These are the activations of a small neural network, seen along a few directions. Each row is one input.
Each table varies a few parts of the input and shows all the possible inputs, shuffled.
Descriptions start from the smaller parts, as in this example, which fits no table here: one of 8 places around a ring, together with either a single point or one of 9 places around a ring or (one of 2 separate values, together with one of 6 places along a line).
Shared parts are said once, and a part with two or three values counts as separate values.

Other details of the inputs shift rows strongly along two fixed directions, in all tables alike. That doesn't count.

A family of inputs:
row 1: [ -4.7   7.4 -10.3  16.7   2.0  -5.8  -6.6   0.8   6.9   8.8  -1.8]
row 2: [-4.5  7.7 -9.7 17.6  2.4 -5.2 -5.4  2.3  7.3  7.5  0.0]
row 3: [-20.4   9.5  -1.1   1.9  -6.1  -8.1   6.8   3.7  11.8  -6.1  -7.6]
row 4: [ -4.0   9.2 -10.7  16.8   2.7  -5.3  -4.9   5.1   6.9   6.1   1.5]
row 5: [ 53.0 -64.3  49.1  -4.1 -42.3 -35.5  80.6  50.8 -50.5  36.8 -26.2]
row 6: [-19.6  11.7  -2.4  -2.6  -6.9  -8.7   5.9   5.3  12.3  -3.1  -7.1]
row 7: [-3.9  9.1 -9.6 18.3  2.1 -5.7 -5.4  2.4  6.7  6.2  0.0]
row 8: [  8.5 -10.6  20.7 -66.8  34.2  55.4 -32.7 -49.4 -16.1 -49.1  27.3]
row 9: [-15.5  10.0  -6.1   1.0 -11.5  -7.4   4.7   1.6  12.7  -0.5  -1.2]
row 10: [ -4.2   7.3 -11.6  15.8   1.6  -5.8  -7.5   1.2   6.9   9.7  -2.7]
row 11: [ -4.0   8.7 -10.1  17.5   1.7  -6.3  -6.6   0.9   6.1   7.5  -1.9]
row 12: [ -4.5   9.2 -10.5  16.9   1.4  -5.2  -6.0   1.1   5.3   7.9  -2.4]
row 13: [ 85.3 -88.0  72.3 -71.2 -11.8  23.6  44.7  12.4 -73.4  -7.5  -6.6]
row 14: [ -3.4  10.6 -10.9  14.8   1.3  -4.7  -5.7   3.4   6.6   8.8  -0.7]
row 15: [-16.1   7.1  -7.4   2.1 -11.5  -7.6   4.6  -1.7  12.6  -1.4  -5.1]
row 16: [-4.5  9.6 -9.9 17.7  1.8 -4.5 -4.8  2.6  6.0  6.7 -0.5]
row 17: [  6.2  -8.3  17.8 -66.8  33.5  54.1 -33.2 -48.7 -14.2 -47.8  25.9]
row 18: [-4.5  8.4 -9.5 18.2  2.6 -5.5 -5.4  2.6  6.5  6.3  0.1]
row 19: [ 23.8 -10.6  10.5 -45.8  35.6  53.7 -42.4 -40.4 -18.4 -34.6  25.9]
row 20: [ -3.6   9.2 -10.8  14.8   1.9  -5.5  -6.5   3.4   8.2   9.7  -0.1]
row 21: [-20.3  10.2  -2.0   0.1  -6.1  -8.0   6.8   6.6  11.9  -5.8  -5.4]
row 22: [-21.2  11.0  -2.9   0.8  -4.2  -9.2   9.0   3.2   8.9  -1.7  -0.5]
row 23: [ -4.5   7.9 -10.0  17.4   2.2  -6.1  -6.5   1.1   5.9   7.6  -1.9]
row 24: [-20.2  12.7  -3.0  -2.0  -4.9 -10.1   8.0   1.7   9.2   1.2  -2.4]
row 25: [ -3.2   8.4 -11.2  16.5   1.5  -6.2  -7.5   1.3   6.0   8.1  -2.6]
row 26: [ -4.2  10.4 -11.1  16.3   2.1  -4.2  -4.3   5.0   6.4   6.6   0.9]
row 27: [ 54.2 -63.2  42.1  -3.2 -46.4 -31.2  71.8  44.9 -43.7  33.4 -25.6]
row 28: [ -3.4   9.9 -10.6  16.8   2.4  -5.4  -4.9   4.8   6.9   6.0   1.4]
row 29: [ -4.1   7.9 -11.4  16.6   1.8  -6.2  -7.5   1.4   6.1   8.3  -2.6]
row 30: [ -2.8  10.4 -10.6  15.4   1.6  -5.9  -6.3   3.4   7.3   8.3  -0.1]
row 31: [-16.7   8.7  -5.7   3.7 -10.4  -6.6   5.8   3.2  12.4  -3.1   0.5]
row 32: [ 27.0 -13.3  14.0 -52.3  40.7  60.2 -44.2 -41.4 -19.1 -40.4  33.6]
row 33: [-20.0   8.9  -2.1   0.3  -6.7  -8.7   6.2   1.7  12.1  -5.1 -10.5]
row 34: [-16.5   7.7  -4.7   5.5 -10.5  -6.8   5.6   0.2  12.2  -3.6  -1.5]
row 35: [ -3.4   9.6 -10.7  15.4   2.0  -5.8  -6.4   3.6   7.3   8.4  -0.2]
Each input here is: one of 5 places around a ring, together with either one of 3 separate values or one of 4 places along a line.
The inputs of row 34 and row 9 match in every part but the place on the ring of 5. If row 3 is changed in the same way as row 34 into row 9, which row does it become? -> row 6
Which other rows does row 7 become when the place on the line of 4 takes its other values? List them by row number. -> row 2, row 16, row 18
Which other rows does row 31 become when the choice among 3 separate values takes its other values? List them by row number. -> row 21, row 22
Which other rows does row 20 become when the place on the line of 4 takes its other values? List them by row number. -> row 14, row 30, row 35
Which other rows does row 8 become when the place on the ring of 5 takes its other values? List them by row number. -> row 5, row 17, row 22, row 24

A family of inputs:
row 36: [ 1.8 -0.9 -5.2  7.7 -5.7 -1.3 -3.7 -0.8  5.4  2.8 -1.2]
row 37: [-8.3  4.7  1.3 -2.1 -2.0 -4.3  5.6  4.1  3.9 -2.4 -2.3]
row 38: [-9.9  5.5 -0.6 -1.5 -2.2 -4.8  5.2  4.3  4.5 -0.5 -3.4]
row 39: [-5.8  5.8 -2.0  3.7  6.1 -5.1  2.0  4.0  0.0  5.4 -1.0]
row 40: [-5.8  1.2 -2.4 -0.2 -8.6 -3.5  2.8 -1.8  4.8 -0.3 -2.1]
row 41: [ 2.7  2.2 -5.3 10.6  3.2 -1.8 -4.7  0.5 -0.5  5.7 -3.1]
row 42: [ 2.6  4.2 -4.2  8.7  2.0 -1.8 -2.9  3.2  1.1  4.8  1.9]
row 43: [-5.9  1.8 -2.0 -0.2 -8.5 -3.2  4.6 -0.3  5.8 -1.8  0.3]
row 44: [ 3.1  3.1 -5.0  8.6  1.4 -2.3 -1.8  3.9 -0.2  7.1  0.7]
row 45: [ 3.4  2.3 -2.0  9.5  1.7 -2.0 -0.4  5.0 -1.4  4.8  2.8]
row 46: [-8.5  4.2  0.6 -2.8 -1.6 -4.0  3.2  2.3  3.3 -1.6 -4.3]
row 47: [-4.6  5.4  0.2  2.0  7.3 -3.3  1.0  2.7 -0.2  2.1  1.0]
row 48: [-5.4  0.5 -1.9  0.8 -8.5 -3.4  2.7 -3.1  5.6 -0.4 -2.9]
row 49: [-9.6  4.7  2.1 -1.0 -1.3 -3.7  6.5  4.9  3.1 -3.0 -0.7]
row 50: [-4.4  3.9  0.0  4.1  6.5 -4.9  0.2  1.8 -0.3  5.3 -3.2]
row 51: [-5.8  5.5  0.6  4.6  6.9 -4.3  3.2  4.7 -1.3  2.9  1.6]
row 52: [ 1.5 -0.4 -3.7  5.5 -3.6  1.9 -2.9  0.2  3.8 -1.4  4.6]
row 53: [-9.3  4.4 -0.2 -1.2 -0.1 -3.3  1.7  0.0  3.8 -2.9 -6.7]
row 54: [-7.6  3.0  1.4 -0.7 -2.6 -5.3  4.7  2.6  3.5 -0.2 -6.2]
row 55: [ 4.2  1.8 -3.5  8.8  1.1 -3.1 -2.6  3.3 -1.2  7.4 -1.0]
row 56: [-6.1  1.7 -2.8 -1.8 -7.7 -1.6  3.3 -2.0  4.9 -1.4  0.2]
row 57: [ 1.6 -0.3 -5.6  6.5 -5.5 -1.3 -3.7  0.2  4.5  2.6 -0.2]
row 58: [  9.2   5.3   3.4 -55.5  51.9  70.5 -66.4 -60.9  -6.2 -53.0  37.8]
row 59: [ 77.8 -73.6  57.8 -40.8  -3.5  10.5  39.3  18.5 -68.2   9.8  -6.5]
row 60: [ 1.8  0.1 -5.2  6.6 -5.7 -1.0 -1.8  1.7  5.4  1.4  2.2]
row 61: [-4.6  4.7 -0.5  3.2  6.2 -5.1  0.5  2.8 -0.9  5.0 -2.3]
row 62: [ 1.3  0.1 -6.3  6.5 -5.6 -0.6 -2.2  1.2  5.1  2.6  1.1]
row 63: [-3.5 -1.6 -1.1  0.9 -8.9 -4.2  4.8 -2.0  2.8  0.0 -5.5]
row 64: [ 1.3 -1.0 -6.4  8.5 -4.7 -1.1 -3.8 -1.3  4.3  2.0 -3.1]
row 65: [-7.1  1.7 -1.4  1.0 -7.9 -2.6  5.6  0.3  4.7 -2.6  1.6]
What do these inputs look like to the network? -> one of 5 places around a ring, together with one of 6 places along a line
The inputs of row 56 and row 38 match in every part but the place on the ring of 5. If row 48 is changed in the same way as row 56 into row 38, which row does it become? -> row 54
Start at row 57 and move only the place on the ring of 5, one step at a time. The first step leads to row 40. Which rows follow, in order? -> row 46, row 61, row 55
Which other rows does row 61 become when the place on the line of 6 takes its other values? List them by row number. -> row 39, row 47, row 50, row 51, row 59
Which other rows does row 51 become when the place on the ring of 5 takes its other values? List them by row number. -> row 45, row 49, row 52, row 65

A family of inputs:
row 66: [-15.7   5.6   2.6  -9.4  -9.9  -3.7   7.8  -0.6  12.5  -9.2  -4.8]
row 67: [-7.3  8.2 -2.5  3.0  7.5 -3.4  0.3 -2.1  0.4  3.5 -3.4]
row 68: [-3.0  7.7 -5.1  6.7 -0.7 -1.3 -2.0  1.6  3.3  2.0  8.7]
row 69: [-0.1  1.6 -9.3  6.3 -2.6 -0.1 -6.6 -3.3  5.7  3.7 -2.3]
row 70: [ 38.1 -32.8  22.4 -33.0   9.3  31.4 -11.6 -15.8 -23.9 -16.2   8.1]
row 71: [ 0.1  2.5 -7.2  6.3 -3.1  1.1 -9.0 -1.6  7.2  3.1 -4.5]
row 72: [-0.9  7.9 -4.2  6.5  0.6  0.4 -1.7  5.4  4.0 -0.6  5.1]
row 73: [ 52.3 -55.2  37.2  23.7 -44.2 -56.3  83.4  69.0 -45.9  58.5 -40.9]
row 74: [-16.1   5.1   2.5  -9.3 -10.7  -5.6   8.3  -4.1  10.9  -7.9  -1.1]
row 75: [ 42.3 -47.2  20.0  28.7 -43.4 -43.1  60.5  49.1 -27.5  47.1 -30.7]
row 76: [-3.1  7.0 -4.6  7.8  0.9  0.3 -0.5  1.4  3.3  0.2  7.7]
row 77: [-0.1 -0.8 -7.8  7.8 -2.0 -1.1 -8.1 -3.1  6.5  0.6 -2.8]
row 78: [-7.8  7.0 -2.0  3.2  8.8 -3.0 -1.0 -0.7  0.1  1.3 -4.8]
row 79: [-8.2  5.8  0.4  4.3  8.5 -3.1 -3.6  2.4  2.9  0.9 -5.6]
row 80: [-3.0  6.6 -5.0  7.7  1.7  0.3 -1.1  2.9  3.4 -0.8  6.9]
row 81: [-18.8   4.6  -0.5  -8.2 -10.7  -3.2   9.2  -2.6   6.8  -8.3  -2.6]
row 82: [ 21.6 -29.7  30.9 -56.3   4.2  32.9   0.4 -20.3 -26.6 -29.8  13.3]
row 83: [-15.4   4.2   1.8  -9.9  -9.8  -4.9   8.3  -1.4  11.9  -9.7  -3.9]
row 84: [-0.5  2.4 -7.6  8.8 -3.6 -0.6 -5.7 -6.6  4.7  1.8 -2.4]
row 85: [ 33.7 -26.8  28.7 -42.9  19.8  29.3  -5.9 -17.2 -34.1 -15.3  11.6]
row 86: [-6.7  7.6 -1.2  1.1  8.2 -2.6 -3.8  2.7  1.9  2.9 -5.6]
row 87: [-3.4  4.2 -3.4  7.7  0.0 -1.0 -2.3  2.1  3.6  1.9  9.4]
row 88: [-7.8  7.5 -1.6  3.7  7.8 -3.1 -0.2 -2.0  0.0  2.6 -4.0]
row 89: [-2.6  6.1 -6.0  5.9  1.4  0.1 -1.4  4.5  4.8  2.2  7.5]
row 90: [-0.3  2.8 -7.7  7.6 -5.0 -1.2 -6.4 -5.8  4.2  3.5 -1.1]
row 91: [-2.1  8.3 -3.4  8.2  1.0  0.2 -2.4  5.2  4.5 -2.0  4.8]
row 92: [-6.9  7.5 -2.8  2.6  8.2 -3.4  0.1 -0.5 -0.1  2.3 -4.4]
row 93: [-0.7  2.1 -8.5  6.0 -4.3 -0.5 -7.9 -4.4  5.7  5.5 -0.3]
row 94: [ 37.7 -31.0  21.6 -28.6   3.4  24.1  -5.9 -14.7 -27.2 -10.2   8.1]
row 95: [-1.5  6.4 -5.6  4.6  1.5 -0.4 -3.0  6.0  5.3  0.9  6.7]
row 96: [-2.1  6.9 -4.4  7.5  1.1 -1.3 -1.9  5.1  3.8 -1.4  5.6]
row 97: [-7.4  6.8 -0.9  3.5  8.0 -4.7 -2.2  1.8  0.3  1.2 -6.0]
row 98: [-6.6  8.6 -0.4  2.9  7.7 -2.6 -2.2  1.7  0.9  1.5 -6.7]
row 99: [-3.9  4.1 -5.3  8.1  2.1  0.4 -1.1  3.6  4.7  0.0  7.8]
row 100: [ 0.5  2.9 -5.3  8.6 -3.5  0.4 -8.4 -3.2  5.9  0.1 -5.7]
row 101: [ 37.1 -31.0  18.6 -31.6   6.0  27.0  -6.3 -14.7 -25.3  -9.3   8.9]
row 102: [-15.9   4.7   1.7  -9.2 -10.1  -4.6   9.7  -4.2  10.7  -8.3  -1.4]
row 103: [-3.1  7.1 -3.5  7.8 -0.5 -1.2 -2.2  1.3  2.6  1.2  8.6]
row 104: [-18.1   5.0   1.0  -9.1 -10.3  -1.7   7.0   1.0   7.8  -9.7  -5.7]
row 105: [-4.0  4.5 -4.8  7.8  1.6  0.6 -0.9  1.9  4.5  0.9  8.6]
row 106: [-3.4  4.7 -4.9  7.3  2.3 -0.3 -2.9  4.9  5.7 -1.1  6.9]
row 107: [-2.9  6.4 -5.7  6.1  0.6 -0.1 -0.6  3.2  4.8  3.4  8.1]
row 108: [-7.1  6.9 -3.7  1.5  8.2 -4.3 -1.0  0.9  1.0  4.0 -3.7]
row 109: [ 0.5  1.4 -9.0  5.5 -3.1 -0.8 -8.3 -1.5  6.1  3.1 -3.4]
row 110: [-1.4  7.3 -4.3  4.9  1.6  1.4 -3.6  5.8  5.5  0.1  6.2]
row 111: [-1.0  0.1 -6.8  8.5 -3.7 -1.2 -7.5 -5.7  5.9  3.3  0.0]
row 112: [-1.9  7.8 -5.9  5.9  1.3 -0.9 -2.3  4.6  4.4 -0.7  6.2]
row 113: [-18.5   4.0  -0.2  -9.2 -10.0  -2.9   7.2  -0.3   7.8 -10.2  -4.6]
row 114: [ 23.2 -31.9  30.9 -58.8   7.0  36.7   0.1 -20.7 -27.8 -32.4  12.7]
row 115: [-0.2  2.6 -8.5  7.6 -3.7 -0.2 -5.1 -6.3  4.4  2.7 -1.9]
row 116: [-7.1  7.2 -3.3  1.6  7.7 -3.8 -0.6 -0.7  1.1  5.1 -2.7]
row 117: [-0.1  2.5 -9.0  7.8 -3.1 -0.3 -5.3 -4.7  4.5  1.8 -3.1]
row 118: [-7.4  8.0  0.4  4.1  7.7 -2.7 -2.7  2.1  1.0  0.9 -7.4]
row 119: [-2.9  6.7 -4.9  5.6 -0.4 -0.9 -2.9  2.7  4.5  3.8  9.2]
row 120: [-16.4   4.6   1.1  -8.8  -9.3  -4.4   9.1  -2.9  11.7  -8.8  -2.9]
row 121: [-7.8  8.2 -2.9  1.3  6.7 -4.9 -3.1 -1.1  1.3  5.7 -1.4]
row 122: [-8.3  4.6 -1.0  3.3  9.3 -4.4 -3.6  1.5  2.3  0.7 -3.8]
row 123: [-7.6  7.5 -0.3  3.2  6.6 -4.3 -2.2 -2.2 -0.7  3.3 -2.7]
row 124: [-8.7  4.9 -2.0  4.2  9.2 -4.0 -1.4  0.1  1.8  1.6 -3.3]
row 125: [-0.3  2.0 -7.9  8.9 -2.8 -0.6 -6.1 -5.1  4.8  0.8 -3.4]
row 126: [-2.6  7.4 -5.6  6.3  0.7  0.4 -0.4  1.4  3.5  1.2  8.0]
row 127: [-2.9  5.6 -3.7  8.5  1.4  0.3 -2.4  5.9  6.0 -0.8  5.7]
row 128: [ 0.5  2.0 -7.3  8.1 -3.3 -1.7 -7.8 -3.3  4.7  0.1 -4.4]
row 129: [-8.3  4.9 -1.3  4.5  8.1 -4.1 -0.3 -1.0  1.5  3.3 -2.6]
row 130: [ 39.6 -31.3  20.1 -32.4   6.0  26.5  -7.2 -13.3 -27.4 -13.6   6.6]
row 131: [-6.8  6.8 -2.9  0.7  8.3 -4.8 -3.2  2.7  1.7  3.3 -4.4]
row 132: [-2.3  6.7 -6.0  6.5  1.2  0.2 -0.4  3.3  3.3  0.4  7.1]
row 133: [-7.7  4.8  0.1  3.5  6.9 -5.2 -2.2 -1.2  0.6  3.9 -1.3]
row 134: [ 0.8  3.4 -6.5  7.6 -3.7  0.8 -7.6 -3.1  5.7  1.1 -5.2]
row 135: [-0.9 -0.5 -7.8  8.9 -2.8 -0.5 -5.4 -5.8  6.0  2.9 -1.2]
What do these inputs look like to the network? -> one of 5 places along a line, together with either one of 2 separate values or (one of 3 separate values, together with one of 4 places along a line)
The inputs of row 133 and row 79 match in every part but the place on the line of 5. If row 121 is changed in the same way as row 133 into row 79, which row does it become? -> row 86
The inputs of row 130 and row 115 match in every part but the place on the line of 5. If row 96 is changed in the same way as row 130 into row 115, which row does it become? -> row 76
Which other rows does row 82 become when the choice among 2 separate values takes its other values? List them by row number. -> row 74
Which other rows does row 85 become when the choice among 3 separate values takes its other values? List them by row number. -> row 68, row 90
Which other rows does row 114 become when the choice among 2 separate values takes its other values? List them by row number. -> row 120
